These are the activations of a small neural network, seen along a few directions. Each row is one input.
In each table, some parts of the input vary, and every possible input appears once, in random order.
A made-up example of a description, with smaller parts first: one of 3 separate values, together with either a single point or one of 9 places along a line or (one of 5 places around a ring, together with one of 6 places along a line).
Shared parts are said once, and a part with two or three values counts as separate values.
(in the rows, 128 means zero)

Other details of the inputs shift rows strongly along two fixed directions, in all tables alike. That doesn't count.

Table:
R1: [146 171 113 154 174 169  84 159 120 107  97  93 102]
R2: [152 198 126 128 211 148  47 113 100 160  65  81  98]
R3: [110 135 148  98 119 100 101 101 121 166 121 134 145]
R4: [114 125 140 111 113 113 120 111 125 148 130 137 146]
R5: [164  88  89 184 133 150 176 156 126  67 199 111 108]
R6: [104 160 165  81 134  96  94 105 139 171  78 138 131]
R7: [124  54 115 138  65 113 220 133 144 100 194 166 142]
R8: [119 103 122 112  81 162 147 118  99 146 124 138 144]
R9: [146 176 126 145 204 108  85 130 140 129 103 105 102]
R10: [125  95 133 119 100  99 164 118 137 131 156 149 135]
R11: [ 78 144 155  74  88 117  92  97 114 197  77 158 174]
R12: [115 103 136 115  83 135 155 132 132 121 139 144 140]
R13: [119 116 129 106  99 144 142 115 110 155 107 142 134]
R14: [112 129 148 102 110 123 131 120 136 140 110 140 133]
R15: [105 142 156  91 113 120 108 111 130 156  98 136 140]
R16: [149 189 135 137 215 100  53 113 127 145 105  89 111]
R17: [ 87 123 166  72  78  99 126 101 135 174 103 163 160]
R18: [156 142 113 158 178 119 114 131 129 110 150 101 110]
R19: [ 91 115 157  72  84  88 126  87 123 185 121 157 156]
R20: [160 134 116 155 171 117 122 132 130 109 151 104 105]
R21: [118  60 122 135  54 132 217 148 149  90 176 168 142]
R22: [147 178 132 142 193 126  74 133 132 123 104  94 107]
R23: [157 140 115 165 162 150 122 157 135  83 139 101 105]
R24: [160 107 101 181 137 168 165 171 139  55 168 110 106]
R25: [ 84 147 168  66 106  83  94  86 129 200  82 157 160]
R26: [ 98 148 146  93 107 133 109 129 129 157  77 145 135]
R27: [102 167 158  91 140  95  70 100 127 181  83 134 149]
R28: [160 130 106 166 177 121 135 140 135  96 157 104  95]
R29: [120  63 115 134  65 131 203 131 132 106 183 157 144]
R30: [148 159 100 165 179 158  98 146 116 112 117  99 113]
R31: [107 109 120 120  90 141 150 128 121 140 125 152 150]
R32: [116 102 137 114  86 130 161 131 137 121 137 147 136]
R33: [146 191 132 133 214 113  52 113 121 148  98  86 106]
R34: [122 121 141 108 115 102 122 107 123 152 137 134 141]
R35: [152 142 109 165 171 135 117 144 131 101 140 105 111]
R36: [ 97 148 146  96  98 145  96 131 120 156  82 138 147]
R37: [102 112 132 108  72 154 146 141 124 133 111 151 143]
R38: [155 111  82 188 146 165 169 168 132  72 157 120 108]
R39: [100  83 143  94  62  95 172 102 132 154 154 169 161]
R40: [169 101  98 184 146 140 158 155 130  70 188 107 110]
R41: [159 110 104 175 146 153 174 165 148  61 159 116  95]
R42: [156 140 114 169 164 145 120 156 137  83 142 103 110]
R43: [127  65 105 137  52 180 193 141 105 107 162 147 146]
R44: [155 157 116 155 198 117 106 131 136 113 128 100  96]
Description of these inputs: one of 4 places along a line, together with either one of 3 separate values or one of 8 places along a line.
Question: The inputs of R12 and R23 match in every part but the place on the line of 4. If R22 is changed in the same way as R12 into R23, which row does it become?
Answer: R42
Question: Change only the place on the line of 4 in R41. List by row number the other rows that result.
Answer: R14, R15, R24
Question: A walk changes only the place on the line of 8. It starts at R7 and steps to R10. List the rest of the walk in order.
Answer: R28, R44, R9, R21, R6, R41
Question: Change only the choice among 3 separate values in R8. List by row number the other rows that result.
Answer: R1, R30
Question: Change only the place on the line of 8 in R32. List by row number the other rows that result.
Answer: R14, R17, R19, R20, R25, R29, R39

Table:
R45: [151 122 109 156 152 134 136 134 124 108 153 112 115]
R46: [111 151 155  87 138  89  92  88 122 184 100 133 139]
R47: [160 169 125 151 210 106  91 128 139 117 123  93  93]
R48: [140 134 118 151 145 145 141 157 145  92 124 122 106]
R49: [157 172 126 153 208 109  86 133 140 114 120  94  97]
R50: [162 157 114 163 198 124 101 137 132 105 134  93  97]
R51: [100 170 155  76 130 124  70  97 108 196  57 131 140]
R52: [147 124 104 158 140 158 129 143 113 106 143 110 119]
R53: [124  93 123 127  95 124 163 122 126 125 158 144 141]
R54: [158 143 107 158 178 135 110 130 116 116 139  97 107]
R55: [151 114 103 169 135 163 164 167 139  71 147 119 104]
R56: [159 171 116 152 206 126  78 123 117 130 117  87 101]
R57: [143 130 113 154 142 152 133 152 130  97 133 115 113]
R58: [108 103 135 109  83 122 146 115 122 145 139 150 154]
R59: [156 107 102 175 139 146 159 157 136  73 172 115 113]
R60: [169 149 108 170 199 126 113 139 132  98 144  91  91]
R61: [158 107 104 172 145 135 161 150 138  78 174 115 109]
R62: [151  98 104 175 128 139 175 163 147  65 179 125 114]
R63: [105 106 134 106  76 139 147 124 121 142 124 152 151]
R64: [119  98 130 120  94 117 157 120 130 131 151 146 142]
R65: [109 118 133 108  92 139 134 122 118 146 116 143 145]
R66: [146 127 105 155 139 163 132 147 116 104 134 111 115]
R67: [119  98 130 127  92 122 161 132 137 116 154 147 142]
R68: [116  81 123 128  71 132 176 132 129 116 164 153 149]
R69: [150 122 119 155 157 110 148 140 149  94 157 120 105]
R70: [110 151 156  86 138  87  92  89 125 183  99 133 138]
R71: [104 107 137 105  76 136 148 126 125 140 123 153 149]
R72: [153 167 120 159 192 133  92 148 137 102 119  95 101]
R73: [ 95 177 169  74 136 102  65 101 129 188  60 135 142]
R74: [141 134 117 151 144 149 139 155 140  94 124 120 107]
R75: [108  93 132 115  68 139 167 136 132 121 139 156 147]
R76: [144 109 109 166 128 143 162 162 145  75 162 125 116]
R77: [109 119 141 108  95 123 133 123 130 140 124 145 146]
R78: [149 114 103 167 134 156 149 156 128  84 157 115 116]
R79: [123  95 132 124 100 105 170 125 144 118 159 149 133]
R80: [106 104 130 106  74 145 146 122 112 147 124 149 151]
R81: [100 173 173  74 150  69  70  89 140 191  78 137 140]
R82: [106 155 148  91 124 129  94 111 119 170  77 134 137]
R83: [102 168 157  78 138 102  61  86 108 202  77 128 149]
R84: [158 152 107 167 178 160 118 158 131  89 119  98  93]
R85: [102 171 170  75 148  75  69  86 132 193  79 134 141]
R86: [156 154 112 167 181 147 113 159 139  86 125  99  96]
R87: [116 101 123 121  84 143 150 127 115 133 140 143 147]
R88: [118  62 119 129  58 128 199 128 130 113 180 160 150]
R89: [104 107 142 106  80 121 147 124 134 137 131 154 151]
R90: [100 111 144 103  80 121 150 131 142 134 121 158 146]
R91: [110 116 133 110  94 132 131 119 118 147 125 142 149]
R92: [160 170 125 150 210 109  88 126 135 119 122  91  94]
R93: [146 128 114 156 149 135 130 142 131 101 147 114 117]
R94: [113  35 115 122  28 130 228 123 124 116 195 174 157]
R95: [152 178 120 152 199 138  72 136 122 122 106  88 105]
R96: [113  89 124 121  67 153 178 140 128 116 138 155 141]
R97: [ 96 176 167  72 135 109  70 101 127 189  54 135 138]
R98: [110 117 135 110  94 131 131 119 120 146 124 143 149]
R99: [105 106 133 104  76 145 152 124 120 144 116 153 146]
R100: [109  93 136 117  77 116 166 129 140 123 152 157 149]
R101: [162 159 102 167 186 168 105 152 117 101 113  90  93]
R102: [118 110 135 108 106 107 142 105 123 152 138 143 140]
R103: [159 162 112 163 195 136  91 139 125 108 128  90 103]
R104: [112 114 134 111  98 122 132 114 119 149 132 142 149]
R105: [109 120 136 106  92 141 139 125 124 143 109 146 140]
R106: [113 113 132 111  97 125 131 113 115 151 132 141 149]
R107: [105 167 167  74 148  75  74  82 128 196  83 133 138]
R108: [169 144 102 168 193 134 114 133 119 107 145  91  95]
R109: [ 97 174 166  76 137 100  62  96 123 192  69 132 146]
R110: [113  87 123 123  67 149 173 138 125 117 146 153 146]
Question: Describe the family of inputs behind these rows.
Answer: one of 6 places along a line, together with one of 11 places along a line
Question: The inputs of R47 and R92 match in every part but the place on the line of 11. If R73 is changed in the same way as R47 into R92, which row does it become?
Answer: R75
Question: The inputs of R49 and R64 match in every part but the place on the line of 11. If R86 is changed in the same way as R49 into R64, which row does it become?
Answer: R71
Question: Change only the place on the line of 11 in R52. List by row number the other rows that result.
Answer: R72, R76, R77, R78, R87, R89, R91, R95, R98, R109
Question: Change only the place on the line of 11 in R96. List by row number the other rows that result.
Answer: R48, R51, R55, R74, R82, R84, R97, R99, R101, R105

Table:
R111: [123 197 163  91 202  66  41  81 129 193  76 108 121]
R112: [128 160 132 124 155 130  84 122 118 146 103 113 127]
R113: [169  91  82 202 135 170 183 178 135  41 195 109 105]
R114: [112 113 132 107  91 137 136 115 112 151 122 142 146]
R115: [161  88  83 185 118 186 184 170 119  61 175 115 109]
R116: [ 93  93 154  79  61  98 163  99 132 165 129 171 157]
R117: [105 119 138 107  89 136 137 128 128 140 113 149 145]
R118: [125  58 121 129  68 113 207 122 135 111 190 159 141]
R119: [110 114 135 108  94 128 138 117 121 147 124 145 146]
R120: [141 128 115 142 139 145 130 133 119 119 132 116 118]
R121: [ 88 103 153  75  57 121 152 108 126 167 108 169 157]
R122: [161 170 118 160 209 117  78 131 128 116 129  86 102]
R123: [162 135  94 179 165 171 129 160 121  82 141  98 102]
R124: [142 166 137 136 186 102  90 126 143 126 117 107 109]
R125: [160 220 123 149 249 134  23 125 113 143  72  66  91]
R126: [103 198 168  74 166  99  45  95 126 198  43 123 131]
R127: [151 134 109 163 159 145 132 153 135  90 139 109 105]
R128: [114 192 170  82 186  60  43  79 132 198  78 117 130]
R129: [163 135  99 176 172 155 137 159 133  80 143 101  95]
R130: [125 143 136 114 143 108 102 105 119 158 118 124 134]
R131: [120 126 130 125 111 140 125 134 125 127 124 132 139]
R132: [172 127  95 178 177 144 134 144 120  89 162  95  98]
R133: [ 97 110 141  97  71 133 138 119 120 153 117 155 158]
R134: [120 126 135 122 117 124 132 132 137 124 126 135 132]
R135: [ 98  58 128 113  24 140 197 132 126 121 169 173 170]
R136: [ 85 103 153  85  52 124 148 119 131 154 115 169 164]
R137: [124 162 134 119 151 137  93 127 124 144  88 118 122]
R138: [111 115 138 103  94 128 144 119 125 146 118 147 138]
R139: [150 137 114 162 157 145 131 158 141  85 137 110 106]
R140: [110 116 136 110  95 125 135 120 125 144 126 144 147]
R141: [ 96 111 148  93  74 120 146 120 134 149 115 161 152]
R142: [153 135 105 161 154 165 133 154 124  94 127 107 103]
R143: [101 105 148  93  82  99 153 107 136 155 129 162 150]
R144: [168 129  97 181 177 138 130 148 127  85 165  97 102]
R145: [162  88  94 186 132 143 191 165 146  54 193 122 105]
R146: [107 104 152  99  93  80 146 102 141 150 150 155 152]
Question: The inputs of R129 and R127 match in every part but one. If R137 is changed in the same way as R129 into R127, which row does it become?
Answer: R117
Question: Describe the family of inputs behind these rows.
Answer: one of 4 places along a line, together with either one of 3 separate values or one of 6 places around a ring
Question: Change only the place on the ring of 6 in R138. List by row number the other rows that result.
Answer: R114, R115, R120, R121, R142
Question: A walk changes only the place on the ring of 6. It starts at R131 and steps to R135. List the rest of the walk in order.
Answer: R113, R134, R139, R136
Question: A walk changes only the place on the line of 4. It starts at R124 and steps to R145. List the rest of the walk in order.
Answer: R143, R116
